These are the activations of a small neural network, seen along a few directions. Each row is one input.
Each table varies a few parts of the input and shows all the possible inputs, shuffled.
Descriptions start from the smaller parts, as in this example, which fits no table here: one of 8 places around a ring, together with either a single point or one of 9 places along a line or (one of 2 separate values, together with one of 6 places along a line).
Shared parts are said once, and a part with two or three values counts as separate values.
In the rows, 128 means zero.

Other details of the inputs vary at random and push rows far along three fixed directions, the same in every table; ignore that.

A family of inputs:
row 1: [156 141 115 123 132 132 140 138 130 150 123 136 141]
row 2: [134 139 112 120 123 105 136 128 130 149 123 137 143]
row 3: [ 71  96 164 122 107 161 121 136 139 111 132  97 110]
row 4: [144 127 113 116 133 131 138 145 128 146 124 146 139]
row 5: [100 235  75  55 156 180 134  26 131  40 150 163  50]
row 6: [147 121 100 129 128 120 135 137 110 128 119 133 146]
row 7: [157 126 117 128 140 122 141 133 131 130 115 151 150]
row 8: [ 74 121 156 143  94 164 113 129 134 129 136  99 113]
row 9: [139 124 108 125 140 134 144 142 127 145 126 148 146]
row 10: [135 119 113 113 149 125 151 134 126 134 118 137 155]
row 11: [141 120 110 131 141 114 131 118 121 154 101 121 118]
row 12: [ 97 109 129 128 110 156 113 151 144 112 111 101 133]
row 13: [159 132 115 120 127 120 149 146 123 135 116 148 135]
row 14: [149 139 117 114 130 108 125 138 142 141 126 136 143]
row 15: [141 139 121 124 138 112 143 134 126 138 112 153 146]
row 16: [ 76 122 136 131 104 136 129 142 155 129 118 107 132]
row 17: [146 102 153 147 131 119 125 130 112 121 150 146 119]
row 18: [153 135 113 123 136 115 119 144 124 128 118 131 149]
row 19: [146 143 121 119 132 126 128 141 133 149 121 138 146]
row 20: [185 104 207 166 147  95  88  86  75 118 214 129  84]
row 21: [169 109 186 178 133  87  79  89  66 119 205 135  88]
row 22: [137 143 122 117 132 122 133 139 129 155 119 144 141]
row 23: [149 125 108 123 123 121 150 135 116 136 113 150 143]
row 24: [ 88 117 133 142 109 148 118 148 141 113 112  96 140]
row 25: [167 139 118 123 131 119 143 137 128 135 114 144 141]
row 26: [ 90 105 132 140 125 140 126 130 143 137  97  95 108]
row 27: [171 109 195 177 136  81  82  92  93 118 215 135  90]
row 28: [ 84 109 146 113 113 161 126 142 151 122 110  97 136]
row 29: [103 108 205 178 113 142  83 101 108 107 197 108  77]
row 30: [140 120 105 120 135 116 140 141 141 136 128 145 143]
row 31: [138 121 108 133 142 103 137 126 124 146 107 119 116]
row 32: [110 238  72  70 151 183 126  32 128  51 159 177  39]
row 33: [141 123 103 120 122 114 141 134 132 142 127 139 141]
row 34: [153 142 121 131 135 112 142 131 127 130 114 144 150]
row 35: [148 133 108 132 142 117 124 140 124 126 119 132 155]
row 36: [139 133 110 131 141 113 128 138 121 132 118 137 150]
row 37: [142 146 117 117 126 104 135 138 136 148 124 135 136]
row 38: [145 127 112 130 146 102 137 133 127 144 109 118 109]
row 39: [ 76 124 141 129  91 148 136 139 138 133 102 112 130]
row 40: [134 127 155 153 132 114 120 120 110 144 155 136 123]
row 41: [143 120 149 144 131 106 108 123 127 132 160 131 125]
row 42: [ 81 105 129 131 103 147 134 148 158 121 122 109 129]
row 43: [139 137 120 115 148 119 139 128 128 137 118 130 161]
row 44: [ 59 115 162 144 105 165 115 135 141 129 134 106 112]
row 45: [150 120 105 121 135 121 129 148 121 124 119 136 142]
row 46: [ 80 108 149 133  92 153 119 143 151 116 140 101  99]
row 47: [149 124 114 129 134 119 151 137 124 127 116 151 144]
row 48: [151 109 137 152 126 118 108 120 102 122 148 123 128]
row 49: [147 125 108 123 137 117 133 132 146 137 127 141 149]
row 50: [148 127 114 128 145 113 130 126 125 153 102 120 111]
row 51: [140 122 155 134 126  98 108 127 124 138 156 134 116]
row 52: [140 127 106 124 126 131 145 135 118 151 124 143 142]
row 53: [ 92 120 128 137 102 147 116 143 132 120 113  98 137]
row 54: [144 121 115 124 148 113 126 127 130 151 100 124 115]
row 55: [ 73 105 155 145 107 176 114 133 147 119 137 104 114]
row 56: [ 94 111 145 123 101 159 126 150 154 117 104 113 128]
row 57: [177 116 210 165 143  90  85  90  75 121 213 124  86]
row 58: [161 151 123 123 129 113 140 140 126 137 114 140 141]
row 59: [148 135 112 120 129 131 146 146 124 150 125 141 135]
row 60: [ 75 126 138 132  97 155 129 138 136 147 116 110 128]
row 61: [139 118 112 131 154 115 130 123 128 149 102 125 119]
row 62: [150 144 113 127 132 110 129 141 117 136 118 131 141]
row 63: [150 132 116 118 134 133 132 139 135 147 121 141 145]
row 64: [150 146 117 120 125 109 131 138 139 144 127 130 140]
row 65: [113 173  85  93 158 145 123  71 137  75 128 142  50]
row 66: [ 91 123 148 123 100 151 123 152 151 121 105 110 129]
row 67: [144 117 101 130 141 123 134 145 120 122 120 138 149]
row 68: [ 89 105 125 138 114 160 118 149 144 110 112 101 139]
row 69: [141 128 119 111 137 124 151 139 123 139 117 127 143]
row 70: [140 121 161 143 140 110 120 115 110 127 153 119 135]
row 71: [143 139 110 122 122 109 132 129 133 144 125 132 148]
row 72: [ 90  98 177 159 104 144  96 110 139 100 174 103  89]
row 73: [155 127 106 127 132 120 134 146 116 127 121 132 139]
row 74: [163 109 161 147 154 101 123  99  90 117 178 141 114]
row 75: [ 69 102 152 146 102 170 125 138 138 118 139 106 109]
row 76: [ 98 127 133 134 104 149 116 153 138 117 113  94 130]
row 77: [ 95 199  65  62 148 188 143  34 126  41 143 162  64]
row 78: [ 88 113 153 135  95 153 112 135 155 117 140  97 105]
row 79: [181 117 163 161 144 100 114  99  98 113 173 153 111]
row 80: [ 76 114 154 136 101 151 101 141 136 110 128  98 110]
row 81: [ 77  99 151 128  96 152 112 144 155 114 139 106 102]
row 82: [140 142 116 128 139 129 134 137 132 146 122 140 152]
row 83: [ 72 102 162 137 112 163 123 124 142 107 130  90 124]
row 84: [145 119 103 134 137 120 137 141 118 121 120 134 148]
row 85: [147 132 110 127 128 132 139 128 124 151 121 138 148]
row 86: [135 122 110 135 150 103 140 129 131 139 107 120 118]
row 87: [142 132 112 132 136 133 142 133 134 142 121 137 151]
row 88: [ 80 122 150 121  98 147 127 151 149 127 102 115 124]
row 89: [151 144 116 125 124 114 141 129 120 138 111 142 149]
row 90: [139 136 111 135 137 111 132 135 120 130 117 133 151]
row 91: [151 152 120 124 130 125 135 140 128 152 123 133 142]
row 92: [142 125 115 115 150 127 143 127 132 134 116 133 161]
row 93: [141 127 114 114 136 126 145 122 122 140 113 127 158]
row 94: [137 138 120 115 133 119 141 123 120 142 116 124 157]
row 95: [ 91 110 136 120 101 150 118 148 166 126 119 105 128]
row 96: [137 120 109 133 156 103 136 130 130 141 109 124 116]
row 97: [133 122 160 137 130 107 123 107 100 142 151 124 129]
row 98: [144 138 126 107 141 117 133 133 129 139 117 128 153]
row 99: [142 142 121 128 134 109 147 131 125 136 111 149 146]
row 100: [ 88 111 128 129  95 149 126 137 155 130 118 103 133]
row 101: [162 132 108 129 135 120 128 140 121 128 119 128 145]
row 102: [185  96 204 183 129  94  86  82  70 115 211 145  81]
row 103: [154 139 120 127 139 114 138 134 128 132 115 149 150]
row 104: [134 139 128 106 140 113 139 131 127 145 115 132 150]
row 105: [150 124 105 136 139 121 131 136 124 122 117 129 155]
row 106: [111 217  58  52 150 192 133  38 140  18 142 191  40]
row 107: [ 70 119 148 122 120 149 134 136 143 130 113 102 141]
row 108: [134 138 112 118 137 106 135 134 138 142 123 143 145]
row 109: [128 141 122 117 144 113 149 123 125 140 115 131 158]
row 110: [ 85 132 147 125  95 148 135 151 145 131 103 110 122]
Description of these inputs: one of 5 places around a ring, together with either one of 2 separate values or (one of 4 places along a line, together with one of 5 separate values).
The inputs of row 66 and row 34 match in every part but the place on the ring of 5. If row 95 is changed in the same way as row 66 into row 34, which row does it become? -> row 72
The inputs of row 107 and row 109 match in every part but the place on the ring of 5. If row 9 is changed in the same way as row 107 into row 109, which row does it become? -> row 75
The inputs of row 110 and row 15 match in every part but the place on the ring of 5. If row 58 is changed in the same way as row 110 into row 15, which row does it become? -> row 103
Change only the choice among 5 separate values in row 99. List by row number the other rows that result. -> row 16, row 40, row 90, row 109
Change only the place on the line of 4 in row 98. List by row number the other rows that result. -> row 3, row 28, row 104
Change only the choice among 2 separate values in row 38. List by row number the other rows that result. -> row 50
Change only the choice among 2 separate values in row 31. List by row number the other rows that result. -> row 11
Change only the place on the ring of 5 in row 46. List by row number the other rows that result. -> row 30, row 33, row 42, row 81

A family of inputs:
row 111: [146 141 105  80 141 118 180 116 145 122 105 156 144]
row 112: [ 81 187  86  86 113 160 142 114 160 127  69 101 176]
row 113: [148 142 167 101 133  87 130 107 114 135 154 146 112]
row 114: [ 72 191  85 102  93 189 149 123 159 152  75 106 159]
row 115: [106  75 153 145 154 131 124 151 157 131 135  89 157]
row 116: [188 154 134 144 143 141 113  92  73 116 142 141 141]
row 117: [132 153 150 148 124 121 122  95  76 152 167 132 129]
row 118: [126  63 139 160 120 168  99 125 118  88 180 128  88]
row 119: [101 138 173 140 124 118 103  83  86 108 168 106 123]
row 120: [ 75 155  75  97 114 131 163 130 175 114  74 149 153]
row 121: [149 101 129 129 145 127 129 182 120 150 103 121 180]
row 122: [113 114 156 122 137  94 108 151 136 151 131 104 160]
row 123: [200 139 102 119 144  66 106 106  96 114 181 165 126]
row 124: [139 135 125 124 135 104 131 167 132 195 122 129 170]
row 125: [107  88 136 170 166 118 106  83 112 123 139  89  29]
row 126: [112  77 169 152 159 169  99 114 126 100 172 118  98]
row 127: [ 75 172  76  93 111 131 154 149 168 113  67 139 156]
row 128: [114  90 150 153 121 111 100 143 133 158  75  66  74]
row 129: [106  98 168 158 122 167 118  81  72  91 162 123 114]
row 130: [132 109 127 134 154 100 152 126 116 172 114 115 202]
row 131: [ 92 166  53 105 157 136 136  93 128 103  75 105  52]
row 132: [132  80 132 153 130 136 103 112 129  82 186 119  98]
row 133: [ 99 178 101  83 148 203 113 108 139  57 122 137  95]
row 134: [195 177  97  68 153 136 168 131 114 125  99 185 138]
row 135: [191 125 117 141 148 107 153 144  62 156 107 141 204]
row 136: [ 96 142 166 165  98 130 102 114 114 120 175 144  74]
row 137: [114  71 141 171 126 151 141 167 137 129 109 136 146]
row 138: [104 102 167 129 113 139 153 144 146 185 137 126 121]
row 139: [ 83 138 100  94 146 201 122  86 144  57 133 143  92]
row 140: [186 138 107 153 181  67 116 106  84 149 118 119  64]
row 141: [198 159  45  97 162 105 136  68 113  62 169 190 109]
row 142: [ 99  60 102 137  82 167 136 182 143 121 103 113 153]
row 143: [ 95 138 160 150  97 144 131 147 105 172 128 100 155]
row 144: [141 121 137 142 133 102 144 141  91 140 114 103 197]
row 145: [151 143 122 139 103 126 105 132 113 134 180 146  97]
row 146: [247 134  94 141 138 110  97 118  97 105 169 172 115]
row 147: [100 146  62 114 160 129 136  69 128 102  93 116  45]
row 148: [176 181  67 112 157  92 157 123 123  95 107 182 152]
row 149: [104  80 154 154 138 112 106  93 105 119 124  93  36]
row 150: [101 108 129 118 131 123 132 181 155 135  95  86 185]
row 151: [142 142 160 127 144 105  80 111 147 130 156 112 121]
row 152: [114  82 133 147  91 125 109 170 131 106 142  94 141]
row 153: [161 151 128 124 143 100 129 167 129 194 129 138 166]
row 154: [ 83 146  71  75 163 148 154 131 188 130  88 120 167]
row 155: [106  97 163 172 138 134 113 104 134  76 170 132  91]
row 156: [ 91 128 183 111 102 151 133 139 142 101 130 104 103]
row 157: [125 129 160 117 100 114 152 163 130 194 122 131 138]
row 158: [140 122 198 131 107 164 100 107 119 103 160 130  65]
row 159: [192 185  60 107 155 125 159 145 114 106  86 200 156]
row 160: [133 121  97 135 127 144 122 111 132 132 176 150  99]
row 161: [170 105 110 137 113 101 124 182 126 125 130 119 168]
row 162: [ 74 142 132 144  79 144 141 191 157 168  90 122 148]
row 163: [123 129 143 161 112 111 127 112 120 143 162 166 102]
row 164: [ 75 144 115  72 104 160 172 156 170 114  70 109 149]
row 165: [111  80 148 154 162 121 109  87 111 119 129  93  32]
row 166: [101 107 169 125  94 129 153 143 139 181 134 129 122]
row 167: [157 119 111 122 111  88 119 174 131 150 126 126 171]
row 168: [ 97  97 173 162 143 149 117  84 102  94 171  97 122]
row 169: [ 85 103 153 161 119 152 140 128 118 178 138 101 155]
row 170: [ 93 163 112  65 116 195 155 112 136  79 102 148  93]
row 171: [110 131  85 111 156 188 165 109 115 110  97 134 163]
row 172: [109 117 132 149 121 122 134 116 138  83 135 143 119]
row 173: [158 118 163 111 157  92 140  96 125 146 162 153 114]
row 174: [185 163 103  81 185 119 160  61 125  92 155 185 101]
row 175: [120 124 162 122 137  99 105 159 140 152 130 104 159]
row 176: [114 124 131 134 136 132 143  89 102 102 136 116 155]
row 177: [190 159 121 130 147  94 114 145 139 199 132 142 160]
row 178: [105 112 168 165 100 119 119 174 136 109 119 112 139]
row 179: [150  84 159 120 120 130 162 151 120 153 113 146 144]
row 180: [ 73 114 148 135 136 165 114 118 157 144 158 111 104]
row 181: [ 96  74 161 143 129 122 122 154 150 128 129  88 161]
row 182: [208 132  96 127 126  71 111 149 136 158 133 140 169]
row 183: [112 190 109  68 118 173 143  93 173  78 105 132  94]
row 184: [102 146  60  85 138 157 130  91 161  78 140 143 105]
row 185: [116 108 134 134 127 116 137 155 145 192 127 125 163]
row 186: [126 130 173 154 124 163 108 106  64  94 157 119 119]
row 187: [ 84 178  99  90 141 151 137  41 117  77 140 139 117]
row 188: [ 92 113 116 153 114 136 154 165 161 179 103 140 153]
row 189: [ 96 110 169 160 135 120 103  91 135  96 176 138  85]
row 190: [105  85 141 146 131 103 117 147 112 151  80  76  81]
row 191: [195 176 149 109 139  93 141 113  99 169 166 182 104]
row 192: [ 92 122 169 151  97 107 113 166 141 133 118 116 139]
row 193: [123 100 163 175  88 152 107 177 142 127 101 116 136]
row 194: [146 133 167 102 121  87 146 161 133 173 113 130 156]
row 195: [149 155 102 133  95 143 101 122 142 134 159 137  99]
row 196: [200 123 100 123 148  66 114  89 101 116 187 174 123]
row 197: [ 93  94 186 116 102 110 141 133 144 153 132 114 127]
row 198: [159 148 133 125 141  81 140 140  94 168 113 123 201]
row 199: [128 110 110 140  87 120 126 176 130 172 135 123 149]
row 200: [104  72 154 171 101 144 133 160 125 119 113 138 137]
row 201: [189 112  82 137 121  84 146 150 116 186 144 168 164]
row 202: [ 86 196  94 102 109 151 118 103 179  82 100 142 106]
row 203: [ 91 191  93 101 123 184 131  82 141  71 104 104 135]
row 204: [112 142 142 154 103 138 107 134 159  87 120 118 115]
row 205: [ 81  86 166 132 123 112 114 143 154 148 132  93 155]
row 206: [168  94 104 138 104 133 128 199 116 134 112 131 166]
row 207: [ 81 187  78  96 126 176 158  62 122 116 125 147 122]
row 208: [103  89 160 169  96 143 123 179 119 119 108 123 139]
row 209: [117 113 147 172 135 113  82  99 119 130 123  73  31]
row 210: [106 133  39  89 100 183 153 172 151  93  74 132 155]
row 211: [ 91 138 183 107  93 141 113 118 162 129 131 103  97]
row 212: [204 178 149 117 133  98 126  95 114 170 168 175  94]
row 213: [213 139 114 127 170  76 119 152 141 156 117 128 188]
row 214: [ 96 152  57  85 143 137 157 148 146 136  19 100  99]
row 215: [125 156 164 170  95 131  90 113 133 133 167 143  78]
row 216: [117 125 123 112 138 124 136 189 159 139  88  94 190]
row 217: [219 142 132 134 171 115  91 116 108 124 155 154 128]
row 218: [196 147 118 133 157  80 153 142  80 151 112 130 211]
row 219: [220 133 102 141 133  93  99 121 121 104 167 143 128]
row 220: [123  85 188 132 136 169 129 103 118 105 167 140  75]
What do these inputs look like to the network? -> one of 5 places along a line, together with either one of 2 separate values or (one of 4 places along a line, together with one of 5 separate values)
The inputs of row 193 and row 137 match in every part but the place on the line of 5. If row 195 is changed in the same way as row 193 into row 137, which row does it become? -> row 160
The inputs of row 192 and row 127 match in every part but the place on the line of 5. If row 206 is changed in the same way as row 192 into row 127, which row does it become? -> row 210
Change only the choice among 5 separate values in row 114. List by row number the other rows that result. -> row 177, row 195, row 212, row 215
Change only the place on the line of 5 in row 161. List by row number the other rows that result. -> row 132, row 141, row 152, row 219
Change only the choice among 5 separate values in row 188. List by row number the other rows that result. -> row 138, row 160, row 169, row 180
Change only the choice among 2 separate values in row 214. List by row number the other rows that result. -> row 140
